These are the activations of a small neural network, seen along a few directions. Each row is one input.
Each table varies a few parts of the input and shows all the possible inputs, shuffled.
A made-up example of a description, with smaller parts first: one of 6 places along a line, together with either a single point or one of 9 places along a line or (one of 2 separate values, together with one of 5 places around a ring).
Shared parts are said once, and a part with two or three values counts as separate values.

Other details of the inputs vary at random and push rows far along two fixed directions, the same in every table; ignore that.

A family of inputs:
r1: [-6 4 -5 -3 3 -20 5 -6 8 -3 -4 1 -1]
r2: [-10 2 -3 -1 4 -9 8 12 1 -5 2 9 0]
r3: [-8 4 -16 -3 10 -12 -2 -5 4 -4 -3 4 -3]
r4: [4 13 1 -5 -2 10 6 -1 1 -17 -9 9 -15]
r5: [3 7 1 -2 -1 7 -1 2 -2 -25 -16 4 -12]
r6: [-13 5 -5 2 12 0 2 -7 4 -3 0 5 -8]
r7: [-12 2 3 -2 10 -8 4 -7 8 -6 2 1 -10]
r8: [-16 17 -8 6 -10 4 3 3 18 -9 -17 -3 14]
r9: [-7 -1 -1 -7 5 -12 -7 2 4 0 -9 12 1]
r10: [-3 2 -5 0 8 -17 6 -4 8 -4 -5 6 0]
r11: [-12 4 5 1 5 -7 8 -8 8 -1 0 1 -7]
r12: [-10 -2 -4 -10 6 -10 11 5 3 -8 3 0 -4]
r13: [-10 4 -16 -5 3 -14 -3 -7 6 -2 -2 -1 -5]
r14: [1 11 1 -5 -11 6 3 -10 3 -20 -5 9 -9]
r15: [80 -123 -22 77 -52 52 -18 23 76 72 24 -5 -37]
r16: [-15 3 9 0 1 -7 0 -2 6 3 -4 7 -7]
r17: [-13 -5 1 -10 3 -4 3 12 -1 -1 -5 12 -1]
r18: [0 7 1 -2 -10 5 -2 -8 2 -26 -10 5 -9]
r19: [-15 0 -12 -8 2 -5 8 2 1 -2 2 0 -5]
r20: [-4 1 -6 -6 8 -18 0 -5 7 -6 0 -2 -3]
r21: [-7 -4 -5 -6 11 -8 11 8 3 -9 1 5 -3]
r22: [47 6 25 -3 -1 31 -10 -12 -77 46 42 -62 68]
r23: [42 24 27 -9 -3 36 -21 -16 -76 11 19 -53 49]
r24: [-13 7 5 6 10 -6 1 0 4 -5 1 10 -5]
r25: [-13 0 -13 -6 7 -3 9 4 0 -4 1 5 -3]
r26: [3 7 1 1 -3 7 -1 -6 2 -27 -11 11 -7]
r27: [-8 1 3 2 16 -5 4 -4 7 -6 1 5 -8]
r28: [0 -1 -6 -3 13 -15 0 -2 6 -7 -1 3 -1]
r29: [-18 1 9 -7 3 -4 -5 -2 3 1 -4 7 -6]
r30: [-15 -1 8 -3 7 -2 -4 0 4 0 -6 12 -5]
r31: [0 10 0 -8 -8 7 4 4 -2 -16 -13 -1 -21]
r32: [-11 1 3 -5 2 -8 9 11 -2 0 -5 11 1]
r33: [-14 3 9 3 7 -5 1 0 4 1 -6 12 -5]
r34: [-11 2 -3 -3 -1 -11 7 11 3 -3 4 5 -2]
r35: [-16 5 -6 -1 6 -3 2 -8 6 -2 1 1 -11]
r36: [4 10 0 -1 -4 9 4 -8 3 -21 -6 14 -8]
r37: [78 -112 -23 65 -54 38 -26 28 65 71 17 0 -25]
r38: [-10 1 0 -11 0 -14 -8 0 5 1 -7 7 -1]
r39: [-14 6 5 4 4 -8 -1 -1 7 -3 3 5 -7]
r40: [-12 15 -9 9 -4 7 4 5 17 -9 -19 2 16]
r41: [-17 -2 1 -14 -1 -7 3 10 0 -1 -4 8 -3]
r42: [-13 1 2 -7 -3 -10 9 10 1 1 -4 7 -2]
r43: [-8 5 0 -5 -2 -18 -2 0 6 2 -7 8 0]
r44: [54 16 25 5 6 26 -28 -15 -81 45 42 -56 77]
r45: [3 11 1 -6 -1 9 5 5 -4 -17 -14 4 -18]
r46: [-9 -1 -3 -4 6 -10 16 6 2 -4 -2 6 -1]
r47: [50 28 29 -10 -6 44 -17 -20 -81 26 31 -56 53]
r48: [-6 6 -5 1 0 -19 -3 1 7 -3 1 4 0]
Each input here is: one of 2 separate values, together with either a single point or one of 5 places around a ring or (one of 3 separate values, together with one of 6 places along a line).
Question: The inputs of r35 and r6 match in every part but the choice among 2 separate values. If r14 is changed in the same way as r35 into r6, which row does it become?
Answer: r36
Question: The inputs of r38 and r9 match in every part but the choice among 2 separate values. If r18 is changed in the same way as r38 into r9, which row does it become?
Answer: r26
Question: Start at r13 and move only the place on the line of 6, one step at a time. The first step leads to r20. Which rows follow, in order?
Answer: r1, r48, r43, r38
Question: Which other rows does r33 become when the choice among 2 separate values takes its other values? List them by row number.
Answer: r16

A family of inputs:
r49: [0 20 -3 5 -8 2 -1 -12 1 -5 -4 -13 13]
r50: [-3 4 6 -9 7 2 -5 -17 -13 0 12 -6 -8]
r51: [-2 3 -1 -12 -2 -2 -2 11 -15 1 -4 2 13]
r52: [25 -61 -20 30 -39 6 -7 20 56 33 2 6 -27]
r53: [-2 -1 7 -1 18 -18 -1 1 -11 11 10 3 14]
r54: [-11 7 15 -5 -5 1 0 9 -10 10 -6 4 16]
r55: [-8 13 -5 3 5 0 -8 -20 1 1 3 -7 11]
r56: [-5 17 -1 2 -6 14 -7 -4 -5 -4 -8 -8 14]
r57: [3 10 -9 1 8 -2 -4 -15 -4 -4 4 -6 13]
r58: [48 -67 -31 44 -31 22 -13 15 59 22 -1 0 -26]
r59: [-1 3 10 -7 -3 -1 3 13 -14 3 -4 6 18]
r60: [-3 0 -3 -10 8 -15 -4 -3 -11 8 10 -2 13]
r61: [-5 13 6 13 14 -1 -5 -15 0 6 4 -4 14]
r62: [-12 2 1 -9 6 -13 -8 -7 -6 14 9 -4 11]
r63: [3 7 -1 -10 -4 -14 3 4 -9 1 1 -4 13]
r64: [4 14 -6 -1 -3 11 -3 1 -9 -11 -7 -4 14]
r65: [-11 -1 -8 -10 11 0 26 17 -15 6 13 -11 11]
r66: [-1 8 10 -11 -3 15 -4 -2 -17 -6 -2 -3 -8]
r67: [4 10 1 11 17 -5 0 -10 -3 -1 5 0 15]
r68: [15 -77 -27 35 -30 24 14 35 58 42 15 -1 -33]
r69: [0 15 -2 3 4 2 -7 -11 0 -4 -7 -13 11]
r70: [14 9 3 -9 -3 1 6 -5 -17 -12 5 -7 -5]
r71: [3 1 -1 -9 7 -14 -4 4 -12 3 -1 -6 12]
r72: [5 6 9 -8 7 3 -5 -9 -15 -5 1 -10 -9]
r73: [2 14 5 5 -3 11 4 4 -6 -12 -8 1 18]
r74: [4 12 7 -8 -5 2 3 -10 -12 -7 4 -9 -8]
r75: [-2 4 18 1 17 -1 -2 -13 -13 4 12 0 -7]
r76: [9 18 -7 2 -5 -1 3 -7 -4 -11 -3 -10 15]
r77: [48 -78 -23 34 -30 21 -8 19 53 18 4 8 -52]
r78: [8 6 5 -14 -1 13 0 2 -22 -12 -1 0 -6]
r79: [6 2 12 -1 19 -4 3 -8 -16 -3 12 4 -6]
r80: [-117 23 -32 -29 22 -91 38 18 101 -85 -72 92 -93]
r81: [7 6 16 -8 -1 14 5 4 -20 -11 -1 6 -1]
r82: [-11 7 4 -10 -4 0 -6 6 -12 9 -5 -1 11]
r83: [-7 18 10 8 -6 15 0 0 -2 -4 -9 -3 18]
r84: [5 2 1 -10 9 -1 -1 -12 -17 -6 13 -3 -7]
r85: [-1 9 20 -6 -3 17 2 1 -15 -4 -3 3 -3]
r86: [-12 1 12 0 16 -16 -5 -3 -5 17 8 1 11]
Question: The inputs of r72 and r77 match in every part but one. If r82 is changed in the same way as r72 into r77, which row does it become?
Answer: r51
Question: What do these inputs look like to the network?
Answer: one of 2 separate values, together with either a single point or (one of 3 separate values, together with one of 6 places along a line)
Question: Which other rows does r83 become when the place on the line of 6 takes its other values? List them by row number.
Answer: r49, r55, r56, r61, r69

A family of inputs:
r87: [-4 7 1 -2 4 4 2 -8 -1 -10 -3 4 -3]
r88: [-1 9 0 -4 -1 -1 -3 -7 2 -10 -8 -2 -1]
r89: [-11 2 2 0 10 -12 6 -2 1 4 4 2 2]
r90: [-4 6 4 -3 3 3 3 2 -3 -7 -6 1 -4]
r91: [0 12 -4 -1 -1 0 0 -5 0 -10 -5 1 -1]
r92: [-3 8 5 -3 2 1 -3 -9 2 -9 -6 0 -6]
r93: [-13 2 -3 -5 4 -10 -3 4 -1 5 -4 4 7]
r94: [-8 3 4 -1 10 -12 1 -1 2 3 3 5 2]
r95: [-4 8 2 0 4 5 3 -1 -1 -10 -1 4 -3]
r96: [-2 7 -2 -2 0 -1 3 2 -2 -11 -7 0 0]
r97: [-5 2 1 -2 6 -15 -2 1 0 1 -2 7 7]
r98: [-15 1 3 -4 7 -8 -3 2 -2 6 -1 6 2]
r99: [1 -1 -6 -13 7 -13 3 -1 -6 -7 4 -1 -8]
r100: [-15 2 -5 -6 4 -9 1 3 2 4 0 -1 7]
r101: [-10 3 -4 -1 6 -14 6 0 2 2 1 0 7]
r102: [-4 5 3 -10 -7 -1 5 5 -4 -7 -5 4 1]
r103: [-3 7 1 -7 -5 0 5 5 -3 -8 -6 3 -1]
r104: [-3 8 -2 -4 0 0 4 4 -1 -9 -8 0 0]
r105: [-4 11 5 0 -2 -1 -5 -9 0 -8 -3 1 -6]
r106: [-6 4 -1 -2 7 -15 1 1 3 2 0 3 7]
r107: [-2 11 1 0 2 3 0 -8 -1 -8 -4 4 -7]
r108: [52 -90 -30 53 -47 34 -12 24 71 32 6 6 -38]
r109: [-2 -3 0 -11 10 -10 3 -4 -9 -5 6 2 -13]
r110: [-13 3 -1 -1 10 -10 9 -1 3 5 6 -1 2]
r111: [-7 1 6 -1 10 -13 -3 -1 0 2 0 9 3]
r112: [-4 6 4 -1 3 2 3 0 -4 -9 -5 2 -4]
r113: [-5 7 5 -4 1 3 4 3 -5 -7 -4 4 -5]
r114: [-6 6 7 -6 -1 2 4 3 -5 -6 -4 5 -5]
r115: [-1 8 -5 -3 1 2 1 -5 0 -11 -5 2 1]
r116: [81 -3 28 12 -4 54 -30 -18 -100 82 65 -93 100]
r117: [-7 4 8 -8 -4 1 5 3 -5 -6 -3 7 -5]
r118: [-3 8 -1 -5 -2 0 4 5 -3 -8 -6 3 -1]
r119: [-4 6 2 0 4 4 2 -4 -1 -12 -2 3 -2]
r120: [52 -81 -25 50 -50 30 -19 17 66 36 6 2 -38]
r121: [-17 2 1 -5 7 -7 1 1 1 6 3 1 2]
r122: [-2 10 -4 -1 1 2 3 1 0 -12 -4 2 1]
Question: What do these inputs look like to the network?
Answer: one of 2 separate values, together with either a single point or one of 6 places around a ring or one of 11 places along a line
Question: The inputs of r117 and r102 match in every part but the choice among 2 separate values. If r113 is changed in the same way as r117 into r102, which row does it become?
Answer: r118
Question: Which other rows does r108 become when the choice among 2 separate values takes its other values? List them by row number.
Answer: r119
Question: Start at r110 and move only the place on the ring of 6, one step at a time. The first step leads to r121. Which rows follow, in order?
Answer: r98, r111, r94, r89
Question: Start at r93 and move only the place on the ring of 6, one step at a time. The first step leads to r100. Which rows follow, in order?
Answer: r116, r101, r106, r97

A family of inputs:
r123: [-71 48 5 -30 22 -38 25 6 5 -45 -34 34 -11]
r124: [8 6 6 9 -3 8 -11 -6 -1 0 -2 -4 7]
r125: [17 -10 14 -19 -6 20 10 12 -29 -10 7 0 -25]
r126: [4 3 10 7 2 9 -8 -7 -2 6 0 -1 5]
r127: [-5 -4 6 0 -2 1 0 7 -6 16 6 0 10]
r128: [2 -3 7 7 8 3 -8 -13 -2 7 9 -4 3]
r129: [-11 -80 -32 34 -28 -8 10 36 102 10 -15 49 -70]
r130: [3 2 6 8 2 4 -9 -11 -2 8 7 -2 3]
r131: [8 -5 -2 3 14 -9 -7 -12 -4 10 14 -7 -1]
r132: [-3 -3 9 0 -2 7 1 11 -6 15 0 1 12]
r133: [7 -2 4 4 6 -7 -6 -13 -1 9 10 -7 2]
r134: [4 4 8 10 -1 11 -8 -9 -2 3 -2 -5 4]
r135: [-55 53 -14 -26 14 -28 29 3 11 -55 -33 20 -5]
r136: [4 2 -4 -4 -14 8 -3 9 -5 3 -7 -6 15]
r137: [0 0 5 1 -7 6 -2 12 -5 8 -2 -2 14]
r138: [9 4 -6 1 -12 7 3 9 -4 -1 -6 -6 18]
r139: [0 -11 -2 -5 9 -11 2 6 -8 18 14 -5 6]
r140: [2 -14 -9 -7 11 -17 5 6 -9 16 17 -9 8]
r141: [25 -4 14 -12 -3 23 1 -7 -25 -17 7 -1 -33]
r142: [-1 -8 4 -4 2 -10 3 6 -6 17 10 -5 9]
r143: [9 -8 -8 1 16 -14 -4 -13 -5 8 17 -10 1]
r144: [14 13 -11 11 -8 16 -2 -12 4 -12 -3 -15 9]
r145: [17 10 -6 9 -8 10 -7 -10 1 -10 -6 -8 11]
r146: [12 8 -3 4 -11 11 -12 -10 0 -5 -7 -8 8]
Question: What do these inputs look like to the network?
Answer: one of 2 separate values, together with either a single point or one of 11 places along a line
Question: Which other rows does r131 become when the place on the line of 11 takes its other values? List them by row number.
Answer: r124, r126, r128, r130, r133, r134, r143, r144, r145, r146

A family of inputs:
r147: [9 -9 -1 3 -21 -6 -4 10 7 16 0 -1 16]
r148: [14 -7 -18 15 0 8 12 2 6 0 7 -20 2]
r149: [5 -18 10 11 8 12 -15 -4 -1 10 7 7 -3]
r150: [13 0 -4 20 -4 16 -15 -7 10 4 -3 3 9]
r151: [7 -7 8 11 -4 5 -25 -13 6 15 -3 -6 -8]
r152: [18 -9 -25 8 -3 3 -3 -2 4 0 8 -10 7]
r153: [13 -24 -10 -3 11 -1 1 0 -4 11 17 -3 -6]
r154: [3 -9 -11 4 -13 9 -4 17 7 13 -2 -2 20]
r155: [42 -11 8 -6 -18 21 -2 20 -18 -21 -14 5 -15]
r156: [7 -13 21 16 6 9 -4 -6 2 12 15 4 -10]
r157: [19 -3 6 17 -11 1 -16 -15 11 6 -2 4 8]
r158: [15 -18 1 3 9 -3 11 -1 -3 13 26 -6 -15]
r159: [13 -14 -10 -2 0 -7 -12 -9 4 12 8 -19 -10]
r160: [-104 -8 -32 -22 14 -69 41 36 94 -62 -59 97 -88]
r161: [9 1 4 27 -1 23 1 -5 14 5 -5 -7 7]
r162: [23 -11 -14 4 -9 -11 -5 -9 6 2 9 -9 4]
r163: [9 -1 2 -4 -31 45 1 -7 -5 -9 2 -10 -24]
r164: [-2 -19 12 4 -4 1 9 16 -6 26 14 5 -1]
r165: [-57 93 25 -46 36 -20 26 -7 -64 -34 -13 -18 60]
r166: [-55 86 29 -58 35 -35 2 -16 -71 -19 -11 -17 46]
Question: What do these inputs look like to the network?
Answer: either one of 2 separate values or (one of 3 separate values, together with one of 6 places along a line)
Question: Which other rows does r166 become when the choice among 3 separate values takes its other values? List them by row number.
Answer: r151, r159
